A small network was trained on made-up records. Each row is its average activation on records with the value named, seen along a few directions.
Values that are neighbours, or in one group, have similar rows; names and order tell nothing.
Random noise pushes rows far along 3 fixed directions. That doesn't count. These rows show it; they differ only by the noise:
[-200  136  186  298  143  356 -331 -182  181 -170   95  169  -61   18
  164]
[   2  129  -17  194  -56  270 -200    1  -18 -207  126   13 -209  -82
  204]
[ 111   91 -184   84 -176  145  -49   75   -3  -29   36  -31  -69 -247
  -22]
[ 152  114   60  228 -130  321  -90  -15 -419  -54   51  -76 -386  -83
   55]
[ 129   53  100  202  -94  258   38 -150 -320  371 -180   20  -36 -221
 -456]


Field GAV:
peka: [-307 -162  601 -207  349   26  -16 -252  261   79 -217  434  164  426
  -20]
lani: [ -51 -217  170  119  264 -246   35 -504 -379   79  -24   38 -330  203
  -73]
vus: [   5 -146  227  -93  172 -140  148  155 -466  -76 -124 -183 -377  160
  480]
nomef: [ 233   65 -322 -155 -112 -473  113  137  360  -34   17 -297  197  -12
  404]
fizo: [-464  163  400   83  356   83 -321 -206  816  130   89  275  493  241
  -76]
mim: [-361  -53 -170 -277   63    5 -189  424  252 -568  395   15  -28  141
  472]
pufav: [-303  136 -332   27  168 -130   20   11  436 -747  408    7   15  406
  743]
geber: [-334   17  310  340  272  297 -237 -398  395  288 -154  371  478  -22
 -537]
topu: [ 411  -96  119 -116 -232    2  -11  256 -639  -98  -14 -237 -303  124
  -41]
GAV is arranged as 3 separate groups.
Which other values are in the same group as vus? Give them in the order they are listed. -> peka
Which other values are in the same group as lani? Give them in the order they are listed. -> nomef, pufav

Field NABUV:
raf: [  22  134  306  226  -11  383 -301   21 -368 -116  198  -47 -577   64
  274]
duv: [ 210 -194  159 -330 -150 -179  333  144 -226  740 -503  -45  418 -229
 -698]
fik: [ 285 -151   89  120    4 -131   66  -42 -553 -152   22 -113 -601  123
  323]
ves: [ 420   75 -410  -81 -402 -158  178  269    7  240  -19 -257  261 -325
 -384]
gar: [-191   95  -84   69  124  -41   89   29   33 -110   42  -88  -75   37
  341]
tufuf: [-315  -68  188 -225  227  -80  -55  -97   62 -137   71   44  135  337
   54]
lurug: [ 194  -63   68   -4 -192  257  237  106 -553  240  -75   99 -201  -38
 -452]
vup: [ -33   14 -369   75  -79   64 -227  127   91 -511  237  -94  -98 -137
  282]
tafir: [ -16  149  355  315  187  150   -3 -538 -121   86  -94   99 -207  286
   55]
NABUV is arranged as 3 separate groups.
Which other values are in the same group as raf? Give them in the order they are listed. -> ves, lurug, vup
Which other values are in the same group as gar? Give them in the order they are listed. -> fik, tafir
